A small network was shown many inputs. Here are its activations along a few directions, one row for each input.
Each table varies a few parts of the input and shows all the possible inputs, shuffled.
A made-up example of a description, with smaller parts first: line(4) and (point or ring(9) or (values(3) and ring(5))).
Shared parts are said once, and a part with two or three values counts as separate values.

Other details of the inputs vary at random and push rows far along two fixed directions, the same in every table; ignore that.

A family of inputs:
r1: [ 14   8   2 -46  30  13 -39 -44  32   9 -25  -9   8]
r2: [ 12   4 -17   6   5  -6  -3  14   6  -1  12   4  -9]
r3: [ 2  0  2  5 -4  2  1  4 -4 -3 11 13 -4]
r4: [  3   2 -14   9   0 -12  -3  10  13  -1   9   8  -8]
r5: [  1  -8 -15  16  -4  -5   8  16   3  -1   5  -3  -6]
r6: [ 17  13   5 -47  32  13 -40 -42  30  11 -29 -15   6]
r7: [ 4  2  2  4 -4  1  3  5 -8 -4 13  8 -3]
r8: [  0  -1   1   5  -7  -1   9   8 -13  -3  10   3  -1]
r9: [-4  8  0  4 -5 -5  0  7 -4  1 10 15 -4]
r10: [-2  5  0  5 -6 -4 -1  5 -3 -3  9 15 -2]
r11: [  1   4   1   3  -4  -2   6   9 -12   0  11   7  -6]
r12: [-4  4  3  5 -4 -1  3 12 -8  6  6  9 -8]
r13: [-7  9  4  7 -6 -5  3 11 -5  6  5 11 -5]
r14: [-3  1  3  8 -9 -2  4  5 -3 -7  8 10  0]
r15: [-34 -51  23  15 -13  17  50 -20 -23  -9 -54 -76  43]
Description of these inputs: values(3) and (point or line(4)).
The inputs of r6 and r12 match in every part but the values(3) part. If r8 is changed in the same way as r6 into r12, which row does it become?
Answer: r15
Change only the values(3) part in r2. List by row number the other rows that result.
Answer: r4, r5

A family of inputs:
r16: [  6   9  -8   9   0  -8  -5  22  -1   7  18  23 -19]
r17: [  1   5  -7  19  -7  -7  -2  19   4  -1  22  28 -13]
r18: [-17  -9  -1  42 -26 -13  32  38 -19 -10  19  12  -6]
r19: [ 17  -4  -2 -22  21  13 -21 -27  21   3 -14 -13   3]
r20: [  3  14 -14  12  -6 -15  -9  20   4  -3  28  39 -16]
r21: [-33 -43  17  31 -19   6  58   8 -28  -6 -43 -69  29]
r22: [ 12  -9  -4 -26  17  14 -13 -27  17   2 -17 -20   9]
r23: [-37 -51  13  26 -19  10  59   1 -28  -4 -50 -74  35]
r24: [-28   5  21  31 -31  -3  37  37 -54   3  27  25  -9]
r25: [ 17   4  -9 -30  22   6 -27 -26  18  -1 -10  -7   2]
r26: [ -9   1  29 -29   3   8 -13 -40   4   3 -22  -3  13]
r27: [ 15  -1   0 -24  21  10 -19 -25  20  -1 -16 -17   4]
r28: [ 19  40  10 -11  -6   1 -25  18 -20   2  51  72 -25]
r29: [  6   7  -3 -18  14   3 -22 -28  29   0 -19  -8   9]
r30: [  9   6  -1 -24  19   2 -20 -22  21   9 -18 -18   9]
r31: [  5   3   0 -21  16   5 -15 -22  19   7 -27 -23   8]
r32: [ 11   9 -10   5  -3  -8  -2  14  -7  -3  28  16 -11]
r33: [  3  13  -9  12  -8 -13  -3  16   4  -3  24  26  -8]
r34: [  9  18 -14   0   3 -12 -14  19   1   6  22  30 -20]
r35: [-12 -15  -1  38 -25  -5  43  32 -34 -11  14 -11  -3]
r36: [  4  -2  -6 -20  14   7 -22 -27  29   2 -19  -6  10]
The inputs of r17 and r19 match in every part but one. If r36 is changed in the same way as r17 into r19, which row does it become?
Answer: r22
Describe the family of inputs behind these rows.
Answer: values(3) and (point or ring(6))
Change only the values(3) part in r26. List by row number the other rows that result.
Answer: r24, r28
